Each row below holds a small network's activations on one input, seen along a few directions.
In each table, some parts of the input vary, and every possible input appears once, in random order.
Descriptions start from the smaller parts, as in this example, which fits no table here: one of 8 places around a ring, together with either a single point or one of 9 places around a ring or (one of 3 separate values, together with one of 4 places along a line).
Shared parts are said once, and a part with two or three values counts as separate values.
(in the rows, 128 means zero)

Other details of the inputs shift rows strongly along three fixed directions, in all tables alike. That doesn't count.

Rows:
row 1: [157 144  97 113 116  76 157 141 104 130 108 147 116]
row 2: [156 110 148 144 122 128 100 100 144  94  84  79 152]
row 3: [145 139 108 109 114  88 149 149 135 147 110 161 110]
row 4: [ 89 138 118 146 157 150 166 134 110  95 174 141 117]
row 5: [ 82 131 124 142 152 160 161 129 121  97 168 143 116]
row 6: [139 121 144 149 118 129  94  94 140  85  76  90 152]
row 7: [ 77 114 132 144 128 155 165 148 152 114 173 134 111]
row 8: [ 91 150 140 126 120 168 121 137 129 160 171 143 126]
row 9: [130 127 133 155 122 133 110  85 119  70  83  80 152]
row 10: [ 64 140 121 141 111 175 145 160 126 139 164 134 132]
row 11: [126  61 184 116 141 153 104 172 194 211 141 101 142]
row 12: [182  69 192 101 126 140  93 141 211 184 152 136 119]
row 13: [130  95 109 144 117 139  78 115 116 111 121  67 164]
row 14: [133 149 121 134 135 106 142 109 100 115 151 141 117]
row 15: [ 71 149 141 141 126 164 145 150 130 149 139 123 144]
row 16: [126 148 107 137 112 171  73  99  93  86  99 100 166]
row 17: [153 142 105 111 108  82 143 143 127 148  94 167 110]
row 18: [131 169 106 138 123 104 135  94  84 108 120 150 111]
row 19: [178 134 112  93 142  84 144 140 117 146 115 158 122]
row 20: [144 107 124 137 123 141  58  83 101 112 128  66 157]
row 21: [173 143 115  90 134  90 130 143 129 152  97 173 111]
row 22: [148 160 102 109 136  96 141 133 108 133 104 172 110]
row 23: [160 117 141 136 113 134  79  76 132  93 113 105 138]
row 24: [149  68 196 116 136 149 127 160 217 176 133 115 128]
row 25: [ 85 117 110 130 159 155 138 143 101 139 176 115 133]
row 26: [152 148 135 111 127  82 149 148 137 164  79 157 112]
row 27: [ 61 129 111 160 141 151 195 140 114  90 194 122 115]
row 28: [152 167 111 112 124  81 142 116  93 137 118 164 101]
Description of these inputs: one of 4 places along a line, together with either one of 2 separate values or one of 5 places along a line.
Change only the choice among 2 separate values in row 13. List by row number the other rows that result. -> row 10

Rows:
row 29: [162 112 110 142 112 138  78  84 116  60 100  89 152]
row 30: [160  48 157 118 111 185  23 130 187 157 125  74 169]
row 31: [168 136 113 123 108  88 112 115 111 113  50 103 151]
row 32: [ 78 148 126 155 159 128 188 115 100 101 180 119 113]
row 33: [123 176 108 137 134 106 134  89  74  92 132 134 115]
row 34: [ 82 129 134 155 133 141 159 133 133 107 140 108 132]
row 35: [208 111 115 107 111  95  76 105 125 112  84 119 135]
row 36: [ 99 101 151 129 144 161 118 154 143 175 160  96 145]
row 37: [163 155 133  86 126  82 148 166 139 199 106 196 100]
row 38: [123 112 171 116 120 156 124 164 194 178 141 160 117]
row 39: [ 65 170 120 151 146 142 185 118  94 114 186 156 100]
row 40: [ 91 135 135 144 152 131 174 130 126 117 157 124 123]
row 41: [136  95 177 120 106 174  82 145 208 158 112 127 133]
row 42: [118 153  74 142 118 111 149 121  82  84 117 132 131]
row 43: [102 112 155 145 152 142 156 131 148 128 161 119 115]
row 44: [ 85 104 131 146 131 171 152 146 149 112 179 135 117]
row 45: [177 167  95  87 129  21 176 149  84 178  68 175 111]
row 46: [139 106 132  79 124 112 168 205 180 212 138 195  99]
row 47: [ 82 137 124 158 123 185  79  93  88  98 145  78 165]
row 48: [151 133  99 124 134 104 123 104  99  94 131 129 123]
row 49: [176 149 127 124 114 114  84  90 108 100  78 121 141]
The inputs of row 32 and row 48 match in every part but one. If row 31 is changed in the same way as row 32 into row 48, which row does it become? -> row 46
What is each input in this table made of? -> one of 3 separate values, together with either a single point or one of 6 places along a line
Which other rows agree with row 41 in the choice among 3 separate values? List them by row number. -> row 33, row 37, row 38, row 39, row 47, row 49
